A small network was shown many inputs. Here are its activations along a few directions, one row for each input.
Each table varies a few parts of the input and shows all the possible inputs, shuffled.
Descriptions start from the smaller parts, as in this example, which fits no table here: values(3) and (point or ring(9) or (line(6) and ring(8))).
Shared parts are said once, and a part with two or three values counts as separate values.

Other details of the inputs shift rows strongly along two fixed directions, in all tables alike. That doesn't count.

A family of inputs:
R1: [ -2  -4 -47  12   7 -22 -40   9 -47   5 -11 -34  18  25]
R2: [  0  25 -72 -21  -9  -5 -35  21 -20   4  17 -21   4  16]
R3: [ 15 -24  38  -4 -33  32  25   2  21 -25  31  48  -7 -19]
R4: [-45 -35 -19   4   9  10   2 -53 -47  14  -3  44 -31  31]
R5: [ 18  27  30 -12   5 -19  -7  23  36  32 -21 -34  12 -20]
R6: [-37 -17 -37   5 -11  13  31 -69 -17   2   0  39 -22  35]
R7: [ 26  28  18  -2  14 -25   4  49  32   4  11 -27 -13 -21]
R8: [ 26 -27  42  19 -26  19  27 -23  29 -29  -4  33 -11 -14]
R9: [-17  -2 -53 -10   2  -9 -42  24 -48  -2  28 -27  22  16]
R10: [ -7   2 -33   2  19 -30 -33 -19 -45  29   4 -41  18  26]
R11: [ 11 -30  58  20  15  27  14   3  -3 -15  19  41 -27 -23]
R12: [ 20  15  20   2 -11 -18   8  40  29 -13 -23 -32  38 -12]
R13: [-39  33 -61 -22  14 -24  -9  -3 -11  25 -30 -22   1  29]
R14: [ 14  18  33  -2  -5 -20  15  21  30  24 -10 -38  39 -12]
R15: [-35  15 -55  -8  -2 -42  14  -9 -17  26  -1 -28  10  41]
R16: [ 24  24  17  -7  -1 -18 -14  42  35  -6 -34 -28  11 -21]
R17: [-20  19  25 -20   8 -45  12  21  50  17 -13 -33 -14 -15]
R18: [ -1   3 -47  18   1  51  23 -37 -36 -20   6  47  -4  25]
R19: [  2  28 -66  12   6  -9   5  15 -29   5  17 -28  19  28]
R20: [  3  -3  51   0  19 -33 -12   9  17  12   3 -50  21 -22]
R21: [ -8 -10 -50  -5 -25  54   4 -32 -33 -28  17  51   8  20]
R22: [-16  12 -36  -2  25 -12 -33 -15 -45  20 -14 -40  36  22]
R23: [-37  -5  42 -10  18 -37   3  40  12  24 -15 -31  13 -12]
R24: [-21  22  23 -21   7 -34  10  37  41  30 -26 -24  -5 -13]
R25: [ -4  31 -73 -26  -4   0 -35  19 -19  -7   9 -20  13  14]
R26: [ 11 -19 -43  22 -26  34   6 -45 -33  -9 -13  44  -5  31]
R27: [  0 -42  53  -2  -9  30  -4  -3   7 -34  34  37 -16 -31]
R28: [  0  20 -51   3  -1 -27  -3 -34 -15  17   8 -46  27  30]
R29: [-28 -13  46  -5  -9  26  50 -16  29  -2 -26  47  -1  -9]
R30: [ 29 -15  38   9 -18  31   3  -4  26  -8 -28  46 -29 -21]
R31: [  9   2 -49  15   7  34   1 -49 -22 -14  17  41 -48  17]
R32: [ 21  20  21   8   4 -25  26  47  26  -3  22 -31  13 -13]
R33: [ 20 -18  56   9 -16  23  34 -34  24   9  -3  35  -1 -12]
R34: [-12  -5 -51 -11   2 -20 -41  18 -47  -4  37 -29  13  19]
R35: [ 16 -13 -46  13 -14  24 -15 -59 -19 -15 -10  38 -41  22]
R36: [  9  11  14 -15 -22 -10   6  57  27  -9  23 -26  34 -19]
R37: [ -5  30 -53  -3   3 -10  -4 -20 -23  19 -14 -37  45  30]
R38: [ 18  16  14 -25 -11 -21 -15  53  35  -4  22 -23  -2 -25]
R39: [ 16 -15  34 -12 -21  34   3  -6  35 -28  23  44 -34 -31]
R40: [  9 -35  57  14   0  34  -3  -4   0 -25 -26  39  -3 -22]
R41: [ 17 -12  38   8   5 -38 -20  41   7  -3  -5 -37  12 -16]
R42: [-50  -3 -41  -6  22 -44 -15 -15 -32  16   2 -39   1  29]
R43: [ -8 -22 -30  24  17  43  -7 -29 -59  -7  14  43 -21  19]
R44: [-24 -19  46   0 -15  20  50 -14  27   9 -17  47 -10  -7]
R45: [-16  18  25 -21   7 -46  11  31  42  28 -16 -25 -14 -11]
R46: [ -7 -24 -29  25  19  31  -5 -46 -50 -20  28  34 -30  17]
R47: [-55   7 -42 -11  26 -27 -16   0 -39  18 -19 -29  18  29]
R48: [ 16   1  51  -5   0  41  11 -28  31   7 -32  41 -11 -25]
R49: [ 17  20  20  10   6 -25  27  36  34 -14  25 -38  13 -17]
R50: [  4  11 -50   9  11  52   0 -35 -30 -12  -5  50 -30  17]
R51: [ 19  19 -64   1  -5 -31 -33   0 -18   9 -11 -29  -9  27]
R52: [ 22  -1  37  10   3  42  20   6  24  -7  -1  49 -36 -26]
R53: [ 29 -27  43  18 -28  18  26 -13  22 -18  -7  41 -11 -10]
R54: [-12 -15 -31  19  23  48  -6 -32 -58 -18   6  43 -13  17]
R55: [ 23  23  32 -12   5 -31  -6  17  38  30 -11 -35   3 -18]
R56: [  2   0  49  -1  17 -22 -14  26   8  26 -10 -41  30 -20]
R57: [ 11 -24  37  -3 -31  33  25  -8  29 -36  34  40  -7 -23]
R58: [ 14 -44  58  20  -4  16  -2 -18   7 -27  -4  30 -20 -22]
R59: [ 20  24  32 -10   7 -30  -6   6  45  19  -8 -43   3 -22]
R60: [ -6   0  31 -19   6  -7 -22  60   7 -19  15 -28  33 -29]
Each input here is: values(3) and line(4) and line(5).
Question: The inputs of R47 and R23 match in every part but the line(4) part. If R48 is changed in the same way as R47 into R23, which row does it become?
Answer: R5
Question: Which other rows does R48 become when the values(3) part takes its other values? List them by row number.
Answer: R22, R37
Question: Which other rows does R21 become when the line(5) part takes its other values? List them by row number.
Answer: R12, R18, R29, R37
Question: Start at R18 and move only the line(4) part, one step at a time. The first step leads to R19. Which rows follow, in order?
Answer: R32, R49
Question: Which other rows does R58 become when the values(3) part takes its other values? List them by row number.
Answer: R8, R35
